Each row below holds a small network's activations on one input, seen along a few directions.
In each table, some parts of the input vary, and every possible input appears once, in random order.
A made-up example of a description, with smaller parts first: line(6) and (point or line(9) or (values(3) and ring(5))).
Shared parts are said once, and a part with two or three values counts as separate values.
(in the rows, 100 means zero)

Other details of the inputs vary at random and push rows far along two fixed directions, the same in every table; ignore that.

Table:
row 1:  99 104 106 117 107  97 103  96  96  93 102
row 2:  64 145 116 124 118  88 143  82  74  64 119
row 3: 100 137 122 150 113 101 138  95  92  59 126
row 4: 100  88  89  86  97  98  96 105 107 112  92
row 5: 119  85  98  92  99 103  88 102 104 118  96
row 6:  73 116  79  32  97 119  75  80  86 105  76
row 7:  91  95  82  76  94  96 104 103  99 116  90
row 8:  86 109 105 102 102  91 109  95  91  88 108
row 9: 157  59 110 138  86 117  76 124 142  99  95
row 10:  70  95  89  59 106  88  94  91  79 117  94
row 11:  89  91 101  64 102  92  96  89  88 119  95
row 12: 108  85  93  97  94 102  88 106 111 114  96
row 13: 116 103 101 131  91 105 107 111 113  91 107
row 14:  83 138 118 144 105  96 141  94  95  57 125
row 15: 121  80  96  91  95 106  86 105 103 123  93
row 16: 101  91  88  88  94  99  93 104 108 117  96
row 17:  83 114  99  98 111  92 109  91  85  97 103
row 18: 102  99 100 113  98  99 108 105 109  92 100
row 19:  86  93  83  66 101  92  91  94  84 128  87
row 20:  76 139 109  58 107 128  89  95  92  84  86
row 21: 166  59 116 149  79 116  69 125 149  99 100
row 22: 112  80 105  95  97  97  82 100 105 112  93
row 23:  99 107 101 116 104  98 102 103  97  90 109
row 24: 115  85  95  97  99 100  83 103 104 117  92
row 25: 116  93 113 119 103 105 100 101 103  96 105
row 26: 172  60 105 153  83 121  65 130 138 102  99
row 27:  85  93  83  66 101  91  90  98  89 123  94
row 28:  92 135 117 155 109  97 132  99  93  54 125
row 29:  68  99  89  55  98  85 107  92  91 114  90
row 30:  72 144 112 136 107  91 143  92  89  60 123
row 31:  78  89  96  52 107  93  96  85  79 126  92
row 32: 100  89  84  80  95  97  97 105 107 116  91
Each input here is: values(2) or (line(5) and line(6)).
Q: Which other rows does row 16 become when the line(5) part takes its other values? List them by row number.
A: row 5, row 24, row 27, row 32
Q: List by row number the other inputs of the same sort as row 6.
A: row 20
Q: Which other rows does row 31 become when the line(6) part takes its other values? List them by row number.
A: row 3, row 5, row 11, row 15, row 25

Table:
row 33: 150  45 102 119  91 115  51 118 129 120  96
row 34:  69 139 120 115 108  88 137  91  86  59 116
row 35: 114  74 106  70  97 111  79  94 106 121  83
row 36:  37 105  69  15  95  72 114  81  74 134  86
row 37:  66 137 113 107 122  90 130  77  63  75 112
row 38: 137  47  85 101  81 102  69 125 135 125  82
row 39:  73 104  83  95 104  83 111  95  89 107 104
row 40: 113  69 106  92 100 106  65  97 102 114  91
row 41:  84 107  97 114  94  87 115 100 104  93 108
row 42: 155  53  92 117  87 111  72 127 133 135  87
row 43: 118 161 131 159 106 140 112  95 111  23 114
row 44: 141  51  85  93  81 104  73 122 139 129  82
row 45:  61 106  81  77 104  79 116  94  93 114  97
row 46:  85 146 126 127 113  95 139  93  82  71 121
row 47:  25 101  70   3 104  71 106  83  61 135  83
row 48: 132  81 104 101 102 102  74 102 102 117  98
row 49: 105 136 117 164 100  98 143 104 100  66 126
row 50: 106 157 113 148 100 129 118 108 109  38 112
row 51:  87 111 104  85 116  93 103  83  75 101 100
row 52:  38 130  62   8  97 104  91  85  70 120  75
row 53:  42 109  86   7 105  77 106  77  71 129  84
row 54:  59 135 107 103 109  88 140  91  80  67 117
row 55:  93  67  86  67  95  92  75 105 107 133  85
row 56:  66 135  94 116 110  82 139  83  68  85 115
row 57: 111 142  99 140  96 126 112 114 115  55 103
row 58: 101  69  81  70 102  94  75  99  90 137  86
row 59:  87 128  94 136 112  86 137  96  85  79 115
row 60: 112 149 112 189 112  92 155 104  99  47 135
row 61:  84 142 119 132 114  98 143  97  82  71 126
row 62: 130  98  97  93  92 141  61 113 123  94  86
row 63:  95  66  83  70  96  92  70 100  96 133  89
row 64: 152  53 114 101  87 118  60 112 137 113  82
row 65:  87 129  98 123 103  92 145  96  97  78 116
row 66:  89 133 104 129 112  88 131  94  81  76 120
row 67:  23 103  85   4 114  78  97  69  61 136  78
row 68: 163  51 117 138  89 117  51 119 135 108  97
row 69:  72 108  91  66 102  91 119  88  83 111  98
row 70: 101  71  90  55  93  99  81 104 109 128  85
row 71: 182  59 105 168  82 115  70 126 138 105 103
row 72:  33 106  87  17 110  75  99  77  68 133  86
row 73: 124  75  93  94 102 103  76 104  99 123  99
row 74: 146  51  99  91  87 118  65 114 128 129  90
row 75:  68 136 122 116 111  93 136  87  83  55 114
row 76: 148  45  93 124  80 107  55 118 131 125  93
row 77: 131  80 105 114  96 108  88 117 113 118  98
row 78:  91 139 104  80 102 125  89  92  96  77  92
row 79: 110 132 123 185  93  99 145 110 113  40 130
row 80: 103  73  93  65 104  96  69  95  89 135  85
row 81: 130  74 110 128  95 109  81 116 127  99 102
row 82: 113  69  89  83 104 102  73 101  96 128  91
row 83:  83 129 107 114 103  90 136  99  97  71 115
row 84: 185  60 116 175  74 125  83 127 156  92 106
row 85: 102  77 103  59 104 105  76  97  93 136  81
row 86:  90 145 128 134 108  99 144  88  93  54 125
Q: Changing only one part turns row 49 into row 46. The same change can be made to row 79. Which row results?
A: row 34
Q: Changing only one part turns row 60 into row 71. The same change can be made to row 59. Which row results?
A: row 56
Q: What do these inputs look like to the network?
A: line(6) and (point or ring(8))
Q: Start at row 74 and move only the ring(8) part, one step at a time. The first step leads to row 70. Which rows follow, in order?
A: row 54, row 81, row 33, row 82, row 73, row 61
Q: List by row number the other rows that have the line(6) part in common with row 85.
A: row 35, row 37, row 40, row 43, row 51, row 64, row 67, row 75
Q: List by row number the other rows that have the line(6) part in common with row 63.
A: row 47, row 50, row 55, row 58, row 66, row 69, row 77, row 83

Table:
row 87:  84  90  69  28  86 113  66 103  99 136  74
row 88: 136  90 113 105  93 129  70 102 118  89  87
row 89:  55 164 102  88 116 110 127  79  78  59 101
row 90:  91  81  83  46  94 114  65 105 104 131  71
row 91:  32 149  86 106 114  68 168  84  72  77 118
row 92:  91  78  69  47  80  99  77 106 113 134  82
row 93:  49 144  94 103 108  77 148  92  82  82 111
row 94:  98 140  91  95  98 124 100  97 103  71  95
row 95: 129  72 112 114  96 103  88 105 116 112 104
row 96: 102  53  83  79 104  75  79  94  84 146  94
row 97: 152 100 100 174  80 114 107 133 141  77 112
row 98:  83  66  82  38  89  89  78  91  97 140  81
row 99: 131  74  76 125  82 103  97 125 130 112  98
row 100: 132 113 128 178 104  95 130 109 110  72 126
row 101: 132  71 120 121 104 103  73 106 105 102 103
row 102:  74  80  77  59 110  72 112  90  75 142  96
row 103:  54 154  90  88 103  92 140  96  85  67 109
row 104: 128  74 109 105  91 108  82 112 120  98  94
row 105: 106  84  95 121  94  85 117 103 105 104 106
row 106: 117 110 118 101 111 123  90  92  96  89  95
row 107:  46 164 119  96 125  94 150  77  56  67 120
row 108: 148 103 138 160 110 128  78 100 111  67 110
row 109: 150  92 133 159 102 114 100 116 125  76 116
row 110: 110  90 109 125 107  82 100  96  89 109 111
row 111: 122  82 103 108  92 111  80 117 129  97  90
row 112:  75  88  81  58  94  93  90  96 104 124  87
row 113:  86  76  96  44 109 101  60  88  75 142  84
row 114:  38 154 114 108 125  70 153  66  51  69 133
row 115:  96  76  91  45  93 110  67  98  96 131  77
row 116: 153  87 119 176  86 103 108 119 131  79 112
Q: Changing only one part turns row 92 into row 98. The same change can be made to row 103. Which row results?
A: row 104
Q: What do these inputs look like to the network?
A: line(5) and line(6)
Q: Which other rows does row 111 become when the line(6) part takes its other values? List them by row number.
A: row 89, row 90, row 91, row 93, row 112
Q: Which other rows does row 102 become when the line(6) part takes its other values? List them by row number.
A: row 95, row 100, row 106, row 107, row 109
